A small network was trained on made-up records. Each row is its average activation on records with the value named, seen along a few directions.
Related values have similar rows: they may be neighbours, one step apart, or belong to one group.
In the rows, zero is written as 500.
Random noise pushes rows far along 22 fixed directions. That doesn't count. These rows show it; they differ only by the noise:
[279 539 441 519 449 693 555 558 472 517 491 428 271 400 611 516 426 598
 431 481 444 677 390 617 430 546 460 308 428 456 662 552 536]
[385 406 475 318 480 310 548 698 472 491 426 475 665 370 402 380 351 381
 568 379 542 593 554 577 547 555 516 363 409 399 425 568 423]
[188 379 405 508 509 326 522 649 581 412 461 458 525 473 382 530 425 290
 532 595 574 473 465 639 472 512 398 457 277 458 655 487 406]
[648 481 531 349 386 499 663 536 467 322 575 526 305 186 615 519 560 590
 513 584 601 460 503 619 469 395 536 404 317 445 491 602 428]
[458 461 619 586 457 536 755 404 429 425 473 524 583 504 701 527 493 421
 596 346 622 687 516 295 683 476 686 614 561 531 692 355 399]
[719 515 670 480 671 540 761 469 557 521 603 481 428 588 502 358 516 364
 444 763 604 641 550 626 399 821 505 305 611 706 535 529 432]
[606 399 521 419 476 368 577 437 523 357 611 659 702 504 443 555 550 545
 588 466 443 420 310 488 447 473 630 563 388 249 443 444 568]
[656 645 548 852 382 500 600 575 472 396 539 512 445 484 538 623 480 665
 543 470 511 471 536 222 587 278 561 568 313 454 480 484 581]
[593 584 479 396 542 307 569 545 649 593 495 476 461 423 523 536 716 575
 541 243 429 544 657 663 449 548 410 541 378 454 471 406 391]
[451 461 409 532 300 526 479 492 593 433 470 297 183 314 474 487 550 512
 401 388 340 551 602 591 442 605 467 404 446 194 519 561 406]
[761 634 485 244 532 595 505 445 509 572 749 496 455 395 805 548 748 384
 386 398 662 518 448 766 545 411 439 419 552 712 565 285 220]
[688 312 552 499 412 332 592 456 593 738 583 566 710 666 496 677 625 236
 596 555 644 608 485 517 277 354 547 626 179 593 406 493 655]
[255 633 330 387 474 232 580 775 472 440 416 619 734 557 354 562 304 579
 702 336 550 645 284 535 456 526 524 525 316 467 486 346 491]
[500 315 480 676 332 400 650 556 549 569 417 434 469 442 548 467 436 456
 635 467 421 727 709 303 385 564 496 576 425 451 408 546 586]
[524 217 550 645 432 498 519 340 560 555 649 611 719 853 416 578 503 335
 471 734 344 492 318 345 538 612 484 591 670 350 466 431 583]
[493 595 601 462 385 280 584 709 498 248 455 424 525 411 470 362 365 408
 486 519 567 387 618 709 428 466 224 454 589 431 314 660 555]
[481 488 533 606 367 236 563 676 554 420 672 380 716 533 445 593 536 463
 629 348 606 547 352 586 598 408 466 500 607 481 552 400 303]
[454 378 421 557 441 467 243 519 491 719 643 484 408 596 308 622 552 516
 450 580 361 259 511 463 563 287 521 576 507 470 563 350 358]
[281 640 413 524 319 383 414 519 457 389 467 346 587 632 505 579 420 514
 465 524 728 399 186 620 452 313 293 550 574 527 580 633 551]
[261 285 587 432 268 598 527 636 426 507 577 629 469 363 618 627 435 554
 593 290 304 598 462 459 504 313 492 497 518 435 537 451 579]
[456 522 550 685 393 560 568 329 507 545 526 486 273 445 389 248 292 399
 416 498 500 510 665 517 199 406 688 495 407 407 642 447 503]
[428 253 392 610 579 588 676 412 542 688 656 442 379 601 539 446 650 624
 513 402 621 663 484 382 349 563 473 442 586 346 684 460 525]
[480 483 484 513 549 602 574 525 511 531 574 619 437 522 354 471 457 497
 451 549 630 598 533 504 569 548 585 402 503 510 546 415 371]
[475 303 317 432 596 616 250 531 508 655 569 583 593 326 569 564 633 626
 583 318 308 581 596 444 643 495 586 574 614 466 421 283 388]


Field E:
e12: [632 519 477 292 584 252 791 656 429 599 651 687 542 774 444 405 396 395
 597 639 292 513 409 498 462 759 501 484 560 439 466 127 345]
e10: [579 485 737 342 324 491 649 466 507 282 660 696 478 477 550 452 466 377
 424 505 510 298 439 559 399 336 368 437 476 507 483 593 548]
e2: [503 540 527 749 558 493 258 543 595 591 577 488 588 514 362 440 418 561
 534 680 321 504 554 612 413 542 443 532 743 772 400 470 501]
e3: [450 523 522 484 552 683 518 653 194 639 416 404 513 518 579 352 207 458
 465 578 538 666 551 411 668 510 640 333 659 520 452 510 538]
e4: [509 454 606 387 383 302 568 487 522 516 380 555 662 561 389 579 450 461
 712 498 515 531 431 444 379 472 631 629 370 643 436 626 610]
e1: [528 414 488 632 410 566 663 293 508 574 565 578 562 545 382 375 448 498
 516 510 905 667 443 520 405 315 659 495 487 410 542 627 521]
e6: [656 767 541 411 437 583 582 599 419 613 485 571 472 683 598 579 426 457
 448 475 398 601 425 543 489 493 461 406 379 533 374 427 621]
e8: [594 579 549 524 376 501 532 193 575 356 474 414 287 305 432 291 412 445
 336 773 512 302 421 560 497 511 623 336 286 463 667 802 311]
e5: [520 636 348 519 629 448 459 422 515 385 517 648 516 423 450 395 430 568
 591 423 510 399 438 361 273 504 697 625 320 525 575 280 503]
e9: [527 475 410 607 465 641 439 421 495 408 449 634 356 346 633 588 474 297
 460 635 314 473 714 328 728 470 669 670 290 495 552 183 295]
e11: [640 766 397 469 653 493 539 662 302 429 395 248 184 616 467 589 563 435
 494 338 622 343 589 284 466 521 681 523 325 359 591 302 525]
e7: [437 501 391 459 403 298 538 606 660 449 473 677 608 554 291 547 531 574
 508 389 421 501 506 516 668 551 351 498 372 251 348 466 373]
E is arranged as a 3 by 4 grid.
Which values are neighbours of e7? Give them in the order they are listed.
> e10, e3, e6
Which values are neighbours of e12? Give them in the order they are listed.
> e8, e5, e11
A value of E combines one of 4 hidden first parts with one of 3 second parts; all combinations occur once.
e8 and e5 share the first part; e8 and e1 share the second. Which value has the first part of e1 and the second part of e5?
> e2
e10 and e4 share the first part; e10 and e7 share the second. Which value has the first part of e7 and the second part of e4?
> e6

Field B:
b5: [577 828 498 517 259 494 771 210 589 409 265 511 456 538 485 297 332 482
 316 551 770 843 517 643 577 733 456 504 608 465 385 705 367]
b4: [489 575 354 653 534 422 378 540 627 397 510 429 468 403 330 510 544 570
 535 413 561 441 545 586 418 456 545 533 383 396 520 443 416]
b3: [675 422 636 617 468 323 554 509 518 584 599 378 646 704 358 695 641 399
 589 544 568 473 396 538 568 418 635 575 486 420 486 495 508]
b10: [647 404 556 638 290 529 634 815 444 417 729 455 222 434 471 670 611 666
 659 395 484 514 634 280 591 418 477 492 732 500 433 347 369]
b15: [407 338 394 682 461 406 456 581 733 567 522 624 619 608 223 687 618 358
 593 417 635 687 607 418 643 566 503 635 446 558 460 353 311]
b7: [472 444 632 337 465 397 771 587 370 559 395 528 313 427 627 422 400 609
 654 704 322 518 642 543 483 563 477 554 596 596 515 505 475]
b16: [539 613 467 185 414 254 443 522 442 515 407 202 475 521 332 516 527 679
 549 401 468 454 233 520 487 745 633 388 610 464 555 648 341]
b13: [411 558 389 513 604 530 482 475 514 474 285 463 492 560 509 603 610 674
 482 374 518 544 521 248 682 677 415 568 509 451 491 591 583]
b8: [370 437 436 549 388 655 491 428 701 326 527 743 465 307 602 528 540 515
 490 319 401 605 520 469 358 478 395 499 295 502 507 494 576]
b2: [711 439 576 426 541  20 798 437 571 579 589 364 501 357 593 276 556 494
 592 793 442 329 626 713 477 490 432 466 358 552 641 556 177]
b12: [661 509 435 702 418 420 532 533 634 393 773 393 430 272 581 221 410 524
 454 673 376 489 499 621 261 556 390 267 486 497 497 497 333]
b6: [696 676 562 521 637 475 663 437 585 101 464 785 547 388 448 680 634 764
 602 740 526 391 333 647 600 533 617 613 260 365 399 532 586]
b11: [419 447 387 552 461 543 259 552 650 565 689 493 325 481 326 592 615 576
 377 693 554 347 393 707 396 381 250 405 521 646 521 608 434]
b14: [483 320 447 550 535 641 610 391 418 837 574 450 455 670 582 379 529 543
 384 330 534 628 550 257 478 479 509 387 516 272 601 491 573]
b9: [391 426 621 420 536 366 580 385 552 699 411 491 290 669 460 381 553 314
 315 664 520 185 810 604 467 350 182 553 402 503 598 629 488]
b1: [494 392 720 325 620 644 591 686 302 645 563 544 492 580 604 626 471 376
 480 459 320 566 496 487 615 525 615 351 482 502 549 390 614]
B is arranged as a line.
Which values are neighbours of b13? Give them in the order they are listed.
> b5, b1
Which values are neighbours of b8? Give them in the order they are listed.
> b4, b2
Which values are neighbours of b3? Give them in the order they are listed.
> b15, b6
Which values are neighbours of b14? Give them in the order they are listed.
> b16, b12
